A small network was shown many inputs. Here are its activations along a few directions, one row for each input.
Each table varies a few parts of the input and shows all the possible inputs, shuffled.
A made-up example of a description, with smaller parts first: one of 6 places along a line, together with either a single point or one of 11 places around a ring or (one of 2 separate values, together with one of 8 places around a ring).
Shared parts are said once, and a part with two or three values counts as separate values.
In the rows, zero is written as 128.

Other details of the inputs shift rows strongly along three fixed directions, in all tables alike. That doesn't count.

Rows:
r1: [133  82 107  95 152 132 108 102 110 138 141 100]
r2: [131 110 153 114 135 160  95 107 113  97 149 142]
r3: [129 118 128 118 121 154 125 125 125 103 125 160]
r4: [140 115 167 152 137 141 147 119 111 126 139 119]
r5: [120 142 127 140 145 106 140 120 126 165 112  94]
r6: [132 138 131 146 152  99 133 135 119 164 121  86]
r7: [118 154  85 133  99  84 114 173 179 108 117 176]
r8: [132 131 134 139 142  95 156 121 134 156 112  85]
r9: [125 161  89 119  91  89 115 167 188  92 124 167]
r10: [146  70 129 100 157 196 122  95  71 127 132 108]
r11: [121 124 144 140 147 128 141 117 106 178 122  86]
r12: [144 124 105  92 132 145 118 123 132  91 138 144]
r13: [153  80  51  66 145 141 110 131 124 107 145 114]
r14: [117 160 162 154 106 148 110 140 126 113 131 166]
r15: [108 182 195 168 108 138 134 129 139 125 122 159]
r16: [124 107 152 118 134 132 125  90 121 125 128 112]
r17: [113 154 153 151  94 120 136 142 151 111 116 167]
r18: [136 119 144 139 154 114 156 116 116 157 131  83]
r19: [120 114 168 166 143 124 164 118 109 169 119  99]
r20: [122 122 179 138 138 140 124  94 120 121 133 128]
r21: [128 113  96 124 131 121 115 151 129 135 120 131]
r22: [126 110  60 104 121 105 112 158 142 137 124 137]
r23: [122 132 167 134 117 174 131 106 104 112 141 151]
r24: [116 136 130 135 131 109 144 117 129 170 104  93]
r25: [128 133  62 110 137  71 127 147 146 164 123  96]
r26: [127 138 133 137 140  95 153 117 128 161 111  84]
r27: [113 161 151 153  93 129 118 155 145 118 130 177]
r28: [116 184 193 167 110 143 119 140 130 109 138 158]
r29: [153  71  91  45 118 215 109  97 104  35 150 175]
r30: [122 154 151 160 106 123 117 164 148  99 132 173]
r31: [137 131  69 103 129  89 115 157 150 133 133 120]
r32: [124 132  60  98 127 112  93 155 141 144 121 125]
r33: [133 102 102 113 130 132 132 132 126 118 135 133]
r34: [121 117  58 118 132  82 124 147 147 173  97 112]
r35: [133 129 142 138 158 115 151 108 112 160 117  84]
r36: [124 130 141 138 148 124 141 117 107 166 128  86]
r37: [149 108 143 124 134 167 120 123 110  90 144 143]
r38: [128 152 118 138  96 109 121 158 164  94 141 176]
r39: [142 113 105 109 140 131 129 127 137 111 129 124]
r40: [124 163 154 152 104 118 131 153 161  97 143 164]
r41: [128 132 102  92 121 152 112 122 123 105 146 142]
r42: [119 113  69  95 125  89  96 134 154 133 135 128]
r43: [146  78 134  77 139 228 115  80  66  90 154 139]
r44: [129 160 190 172 109 135 142 132 144  96 132 169]
r45: [132 132  97 122 143  91 130 138 129 162 127  92]
r46: [145 108 144 115 122 163 139 105 119  86 135 142]
r47: [118 130 166 165 145 126 154 105 106 175 106  96]
r48: [122 141 170 137 131 145 148  99 111 134 122 108]
r49: [119 136 169 140 132 152 142 109 109 147 132 116]
r50: [123 110 141 141 134 127 153 108 112 164 103  98]
r51: [141 121 130 135 143 128 126 140 129 122 133 115]
r52: [122 122  90 107 115 125 123 121 130 135 112 128]
r53: [118 119 127 149 135 109 147 129 122 178 113 103]
r54: [120 149  87 130  96  90 109 180 170 108 131 174]
r55: [128 175 196 172 118 128 129 147 138 107 139 151]
Description of these inputs: one of 5 places along a line, together with either a single point or one of 10 places around a ring.
The inputs of r19 and r3 match in every part but the place on the line of 5. If r33 is changed in the same way as r19 into r3, which row does it become? -> r7
The inputs of r52 and r43 match in every part but the place on the line of 5. If r8 is changed in the same way as r52 into r43, which row does it become? -> r31
Start at r32 and move only the place on the ring of 10, one step at a time. The first step leads to r28. Which rows follow, in order? -> r6, r55, r51, r37, r30, r21, r10, r14

Rows:
r56: [132  53  60  85 143 142 120 125 110 151 125 119]
r57: [128 160 203 184 162 136 120 137  97 161 135  96]
r58: [125  96  71  68 145 137  97  96 104 144 111  97]
r59: [130 152 231 178  89 152 139 143 143  56 161 204]
r60: [132  87  40  89 135 152 130 121 103 157 108 118]
r61: [116 118 136 182 135  81 148 155 144 158  97 113]
r62: [126 188 174 151  95 115 106 150 186  55 144 184]
r63: [108 173 189 157 120 138 156 104 106 157 112 109]
r64: [107 196 166 132  95 126  95 129 161  84 132 190]
r65: [120 160 209 184 157  89 155 103 133 169 113  78]
r66: [145 100  61  76 159 143  81 143  99 140 165 102]
r67: [132 163  76 136 152  85 122 178 127 186 125  81]
r68: [137 119 162  99 161 183 158  65  76 138 130  84]
r69: [114 145 159 156  95 145 113 155 151  99 116 201]
r70: [149  82  66  67 152 120 114 112 136 106 156  93]
r71: [139 135  81 147 121  60 157 179 164 143 108 117]
r72: [115 155 146 150 140  66 139 125 154 166 133  94]
r73: [103 126 192 191 124 138 150 110 104 178 121 128]
r74: [145 153  92 147 117  66 149 171 171 126 121 128]
r75: [146  92 200 177 161 131 166 110 103 136 117  93]
r76: [165  77  73  86 148 129 110 123 131  87 136 125]
r77: [149  72 161 132 155 196 179  97  71 116 127 103]
r78: [160 103  90  61  97 174  86 135 146   8 183 213]
r79: [118 112  65  51 112 148  82 108 117 108 143 145]
r80: [160 104 171 116 165 177 169  80  94 106 145  76]
r81: [118  98  78 144 127  71 137 163 149 159 117 115]
r82: [103 147  95 128 101  97  98 145 154 158  97 134]
r83: [109 190 102 103  50 154  93 161 164  77 128 220]
r84: [142  70 155 129 162 194 178  93  67 158 112  93]
r85: [121 114 205 102  96 247 107  74  80  68 163 182]
r86: [105 159  90 108 116  74 105 136 162 148 132 130]
r87: [124 175  92 128 129  60 142 149 169 157 115 103]
r88: [101 152 133 181 108  99 120 148 147 164  96 154]
Describe the family of inputs behind these rows. -> one of 3 separate values, together with either a single point or one of 10 places around a ring
The inputs of r87 and r65 match in every part but the choice among 3 separate values. If r60 is changed in the same way as r87 into r65, which row does it become? -> r88
Start at r70 and move only the place on the ring of 10, one step at a time. The first step leads to r78. Which rows follow, in order? -> r59, r81, r56, r73, r85, r79, r86, r72
